Each row below holds a small network's activations on one input, seen along a few directions.
Each table varies a few parts of the input and shows all the possible inputs, shuffled.
A made-up example of a description, with smaller parts first: one of 8 places around a ring, together with either a single point or one of 9 places along a line or (one of 3 separate values, together with one of 6 places along a line).
Shared parts are said once, and a part with two or three values counts as separate values.

Other details of the inputs shift rows strongly along two fixed directions, in all tables alike. That doesn't count.

Rows:
row 1: [ 57  15  13 -31   7  -7  -9   2 -42 -37 -24  28  27  -7   8]
row 2: [ 40  -6 -26   5   9 -34  23  -4 -17 -52 -36  12   2  21 -11]
row 3: [-32 -17   8  -2  19 -23 -71 -20  27  61  15  40 -45  -3  -9]
row 4: [-35 -34  24   7  15 -16 -84 -12   1  48  38  21 -53  20 -18]
row 5: [ 48   2   6  -8 -33  18   0   8 -25 -26  -9   8  28 -17  -1]
row 6: [-17  -5  30  34 -22   2 -63 -11  20  38  50  18 -29   4 -29]
row 7: [-16 -35   9  29   1  -7 -73   9  28  27  26   9 -62  37 -25]
row 8: [-31  -9  -9  -9 -68  36  56  49  11  36   8 -46  29 -13  45]
row 9: [ 30   8  10  18  -8  -9  28 -17 -36 -42  -6  25  29   7 -23]
row 10: [ 34   2  29 -19  -3   6  -5  -2   6 -20 -27 -20  30  -5  -3]
row 11: [ 64  -2   9  13 -13  -1  26 -38 -42  18 -52  -4  18 -12   5]
row 12: [-41 -26  41  16   4   2 -92  -9  34  42  30  -6 -57  25 -43]
row 13: [ -1  -3  11  22  20  -4 -43  10  31  47  27  31 -46  35 -37]
row 14: [-55  12 -23   2 -17  22  54  61  10 -18  30 -44 -15  19  47]
row 15: [-19  -3  22  32 -13  11 -56 -11  20  59  41  31 -20  16 -53]
row 16: [ 16  -9 -10  11  -7 -15  18 -23   5 -41 -34  26  28 -26  -6]
row 17: [-61  26 -28 -25  -4   0  42  44   0   5  43 -39   1 -17  63]
row 18: [ 20  -4 -11 -18  21 -46  13 -22 -45 -33 -24  24  16   4  -7]
row 19: [ 40 -21  14  -2 -35   0  18  -5  -4  -7 -20  -1  46  -5  10]
row 20: [ 45   9   1  12  21 -23  37  -2 -24 -51 -18  25   2  27 -10]
row 21: [ 49   5   1 -14  -7  13  -6  28 -13 -32 -18   7   8   1  13]
row 22: [-64  27 -34 -22  15  17  56  48  12  20  35 -24  15 -26  46]
row 23: [-68  15 -17 -18  -3  16  48  46 -12  -4  43 -37   2   2  58]
row 24: [ 17 -29  31 -23  -7  35 -59  -1  26  30  40  26 -55  34 -22]
row 25: [-10 -11  53  -5  -3  35 -94  17  34  53  21  -4 -36  10 -27]
row 26: [-29 -25  44  41 -12  18 -66 -10  13  36  48  24 -36  25 -33]
row 27: [ 48  32 -16  22  26 -10  20 -47 -37 -18 -17  16  30  -1 -23]
row 28: [-26  -4  54  22  14  -4 -72  -2  29  42  36   5 -50   8 -33]
row 29: [ 29  -7 -13  -9  44 -46  11 -20 -33 -15 -24  33  18 -28 -14]
row 30: [ 60   5  13 -29   7 -22  -4 -14 -34 -36 -34  30  41  -1  16]
row 31: [-72  21   3 -10 -12  30  50  46   7 -19  24 -60   0   3  33]
row 32: [ 18 -18 -14  20  17  -5   5 -37 -39 -45 -26  -5   6  -5  -2]
row 33: [-73  -5 -51  -7 -38  25  47  39  16   5   9 -38  28 -11  14]
row 34: [ 62 -13   7 -36 -21  19  23 -17 -25 -43  13  16  13   6 -15]
row 35: [ -6  -2  22  26  19  -4 -45   3  49  42  22  39 -54  20 -14]
row 36: [-72  18 -35 -30 -21   6  41  44  22   3  -4 -64  10  -9  10]
row 37: [ 30  23  22   0  28 -23  16 -10 -11 -26 -19   7  16  -2 -39]
row 38: [-71  -4 -46  -2 -30  25  48  41  26   4  11 -34  26 -30  21]
row 39: [-12 -21  40  -1  -3  -4 -59   4  16  94  13  25 -28  16   5]
row 40: [ 82 -13  11   7   7 -22  26   0 -11 -13 -49  15  19   9  15]
row 41: [ 36   6   8  30  24  -3  18 -42 -48 -45  -9  10  17   6  -3]
row 42: [-70  33 -36   1 -22  41  54  18 -11   9  22 -41   5  10  40]
row 43: [-37 -16  31  12  16 -10 -82  -7  47  62  14  11 -48   1 -53]
row 44: [-49  20 -31  -4 -18  10  50  63  17  -8  30 -42 -15   0  48]
row 45: [-68  33  -9 -14  -3  24  58  53  27   2  17 -46   9 -25  20]
row 46: [ 67  19   6  -9 -16  21 -10 -22 -46 -29 -37   9  19 -19  -3]
row 47: [-51   8 -63  -7 -14  10  50  64  33   6   4 -39  -8  -8  29]
row 48: [-73  28 -25 -28  -6  14  54  42  -6   6  33 -25   7  11  49]
row 49: [-26 -22  -9  29  19   3 -73 -40  15  64   7  15 -33  16 -44]
row 50: [-70 -17 -32   0 -44  31  36  45   5 -21  20 -48  14  -7  31]
row 51: [-74   3 -63  -4  -1  33  44  19  10  16   2 -49  13 -30  35]
row 52: [ 27  -3 -20 -16  32 -49  15 -22 -38 -17 -26  26  22 -10 -19]
row 53: [-19  11  16  34  20  18 -63 -47  31  62  27  31 -34   4 -11]
row 54: [ 61   2   5 -36 -12  31  17 -37 -34 -32  -6   4  -4   4 -10]
row 55: [ 41  -1 -36   4  17 -34  21   4  -7 -32 -36  12   5  12 -22]
row 56: [-57  35 -42   3 -21  29  40  15  -1   7  36 -57   7 -15  51]
row 57: [ 70 -13  35 -37  16  16   9 -21 -17 -46 -12   3   5   7 -32]
row 58: [ 43  22  -3  -7  45 -35  26 -19 -34 -20  -9  34  28  -5 -14]
row 59: [ 41  23 -11  26  41  -4  20 -44 -22 -17 -10  23  31 -18 -16]
row 60: [  1 -20  36 -42   1  23 -74 -12  11  47  55  30 -48  32 -17]
row 61: [ 45  12  -3  17  35 -20  33  10   1 -26 -10  26   1  -3 -16]
row 62: [-67  13 -24 -24 -26   6  30  42  21 -16   9 -71  -1 -20  32]
row 63: [ 27  -2 -16 -15  21 -52   5 -16 -34 -37 -11  10  11 -21  11]
row 64: [  2 -29  35   8 -36  25 -72  -5  26  49  25  18  -6  11 -17]
row 65: [ 29  -7 -19  14  20 -14  15 -47 -44 -42 -46  12  17   1 -14]
row 66: [ 29   6  12  -5  17 -39   3 -25   5 -40 -48  12   8 -23 -19]
row 67: [-21  -7  28  38   2  14 -56 -10  37  57  48  35 -20  -2 -45]
row 68: [ 62  -7  36  -9   4 -20   5 -23   0 -15 -45 -12  34  -4  -7]
row 69: [-40  17 -28 -26 -51  56  27  22   3  19  -2 -58  16 -14  57]
row 70: [-69  33  -7 -17  -9  21  55  45  33  -2  10 -41   0 -22  38]
row 71: [-74  26  -1 -19 -12  26  56  46  10  -8  15 -52   2   8  27]
row 72: [ 38 -15  -6  15  -6 -29   9 -23 -21 -60 -23  13  30 -21 -12]
row 73: [ 39  -5 -25   9   6 -38  12   4  -8 -50 -23   0  -4  -3   3]
row 74: [ 73  -1   4  -9   1  -8  -1  -1  -9 -40 -37  17  27  10  10]
row 75: [ 42  -4 -24  16  22 -24   5 -50 -34 -50 -34  -2  15 -22   2]
row 76: [-22  -1  31  32 -13   9 -55 -20  42  46  34  41 -28   0 -27]
row 77: [ 31 -21  -6  12   0 -19  16 -23 -30 -54 -33  25  34   2 -27]
row 78: [ 23  -1  11  -9  14 -32   7 -21 -18 -46 -39  -2   9   4 -30]
row 79: [ 66  -9  42  -2   8 -19  16 -15  -9   0 -48  -9  22 -13  -8]
row 80: [-54  11 -57 -11 -23   8  45  52  42  -1  -4 -35 -14  -7  47]
row 81: [ 43  24   5  -7  44 -36  27 -27 -19 -31 -17  44  20 -19  12]
row 82: [-15 -22  34  -9  -8  -7 -72  -4  24  76  15  24 -18  26   9]
row 83: [ 77 -11   4   0   2 -23  13  -7  -2 -24 -44  10  27  16  17]
row 84: [ -8 -25  27  16 -21  28 -67 -32  22  91   2  -5 -31  14  -1]
row 85: [-31 -19  -1  28  18  10 -74 -47  34  54  -3  23 -43  -3 -13]
Description of these inputs: one of 5 separate values, together with either a single point or one of 4 places along a line or (one of 2 separate values, together with one of 6 places around a ring).
Q: The inputs of row 12 and row 4 match in every part but the choice among 5 separate values. If row 62 is changed in the same way as row 12 into row 4, which row does it become?
A: row 63
Q: The inputs of row 70 and row 35 match in every part but the choice among 5 separate values. If row 45 is changed in the same way as row 70 into row 35, which row does it become?
A: row 61
Q: The inputs of row 54 and row 24 match in every part but the choice among 5 separate values. If row 75 is changed in the same way as row 54 into row 24, which row does it become?
A: row 73
Q: Change only the choice among 2 separate values in row 52. List by row number the other rows that result.
A: row 58
Q: Change only the choice among 5 separate values in row 55. List by row number the other rows that result.
A: row 33, row 36, row 49, row 52
Q: Change only the place on the ring of 6 in row 15. List by row number the other rows that result.
A: row 6, row 9, row 26, row 67, row 76

Rows:
row 86: [-77 -14   5 -36 -31  23 -26  68  58  44  20 -57 -34   9  38]
row 87: [ 14   2 -29  -4   0 -15  65 -13 -54 -93 -22 -22  33  -4  14]
row 88: [-89  -3   9 -13 -37  33 -22  79  80  49  33 -60 -40  12  26]
row 89: [ 26  -2  24  15  75 -37 -70 -66 -15  -3  19  74 -34  -4 -56]
row 90: [ 23  26  -9  12  20 -31  87   9 -27 -64 -24   7  42 -10  15]
row 91: [  1  15 -51  16  12 -21  75   9 -34 -92  -8   0  32 -20 -10]
row 92: [ 11  25 -68 -21  31 -38  68   1 -31 -60 -21  11  14  -8  29]
row 93: [ 29  24 -12  -2  21 -52  78  24 -10 -85 -48 -20  30  -8   0]
row 94: [ 81 -43  58  17 -31  16 -79 -49   5  12   2  43 -12  25 -65]
row 95: [-84  12 -19   1 -12  38  10  54  45  50  44 -32 -54  32  27]
row 96: [ 56  20 -18 -12  -1   9  75  22 -22 -55 -26 -25  25   2  32]
row 97: [-89  16   1 -24   8  31  -2  16  17  38  54 -31 -29   5  20]
row 98: [ 31 -24  45  52  21 -18 -66 -48  -5 -15  12  45 -39  30 -74]
row 99: [ 40 -31  45  13  53 -67 -75 -36   9   6 -17  39 -38  26 -55]
row 100: [-76   7  13  10 -33  45  -8  59  45  71  58 -35 -21  12  36]
row 101: [-83  18  14 -35 -24  55 -18  38  16  58  54 -49 -23   3  34]
row 102: [  7  11 -53 -24  38 -72  63  22 -24 -69 -31  -9  25 -25  11]
row 103: [ 61 -20  65  22  22 -29 -80 -37 -19  30   3  56 -14  21 -23]
row 104: [ -5   0 -61  27 -20  11  54 -48 -37 -29 -67 -26  76 -38   9]
row 105: [  6 -11 -49  17   9 -23  65 -24 -15  -9 -88 -29  55 -57   5]
row 106: [ 44  24   9 -60 -31  23  50   3 -49 -31 -23 -22  58 -17  26]
row 107: [ 55   2  73  21  34   1 -65 -45  -5  13  13  41 -18  14 -61]
row 108: [ 33   2  10  37  57 -43 -58 -36   7  10   3  82 -46  26 -63]
row 109: [-60 -24  -1 -34 -93  80 -31  41  18  52  38 -48 -14  16  29]
row 110: [ -4   0 -60  -3  16 -25  62  -6 -45 -88  -6  -4  31 -20   7]
row 111: [-83  -4 -23 -17  -6  27 -10  33  30  58  42 -31 -56  31  41]
row 112: [  4  45 -31  -2  44 -16  79   3 -31 -78  -4   7  29 -34  -1]
row 113: [ 78 -11  76   0   1  16 -72 -49  -2  34   9  46   0  16 -64]
row 114: [ 10 -19 -10  60  21  -4 -93 -82  18  82 -31  30  -3  -5 -32]
row 115: [  9  30 -43  -1  32 -63  72  34 -12 -77 -36  -5  28 -21  -9]
row 116: [-121   -3  -41   37  -43   29  -15   -6   41  124   28  -40  -13  -36
   37]
row 117: [-109   18  -38   24  -36   48  -11  -26   39   86   18  -54   -9  -40
   30]
row 118: [ 55   0   0 -41 -34   6  62  32  11 -61 -50 -21  49 -23  26]
row 119: [ 40 -23  50  29  46 -50 -63 -51 -15  22   4  69 -22  26 -37]
row 120: [-107    3  -36    0    8   -6   -6   36   35   55   59    1  -27    2
   28]
row 121: [ 47  14 -24 -30  -5   6  56  17 -38 -47 -35 -26  22  -1  53]
row 122: [ 63   3 -22 -54 -34  25  52  25 -34 -32 -32 -22  34  -5  52]
row 123: [ 34   8  62  28  55 -14 -54 -48  -5   2  11  55 -29  12 -71]
row 124: [ 27   0 -15 -13 -35  11  46   6 -51 -76 -27 -32  37  -7  25]
row 125: [ 57 -32  56  43  -1   3 -76 -45  -1  -7   9  34 -29  26 -63]
row 126: [ 96 -33  46   6   0  14 -73 -29  16  40   1  48 -28  28 -41]
row 127: [-77 -25   7 -59 -67  55 -34  75  70  66  21 -48 -28   4  47]
row 128: [-52  -6  11 -14 -65  63  -6  56  47  77  51 -28   2   4  42]
row 129: [ -1  31 -38  13  27 -41  85  17 -18 -59 -11  23  40 -20   6]
row 130: [ 78 -30  69   1 -14  -3 -90 -35 -11  50  -1  64   0  18 -23]
Q: The inputs of row 118 and row 126 match in every part but one. If row 93 is changed in the same way as row 118 into row 126, which row does it become?
A: row 95
Q: The inputs of row 112 and row 129 match in every part but one. If row 117 is changed in the same way as row 112 into row 129, which row does it become?
A: row 116
Q: What is each input in this table made of?
A: one of 5 separate values, together with either a single point or (one of 2 separate values, together with one of 4 places along a line)
Q: Change only the choice among 5 separate values in row 102. List by row number the other rows that result.
A: row 89, row 92, row 110, row 120
Q: Change only the choice among 5 separate values in row 103. List by row number the other rows that result.
A: row 86, row 101, row 121, row 124
Q: Change only the choice among 2 separate values in row 108. List by row number the other rows that result.
A: row 92
Q: A walk changes only the place on the line of 4. It starts at row 112 and steps to row 123. List the rest of the walk in order.
A: row 107, row 113
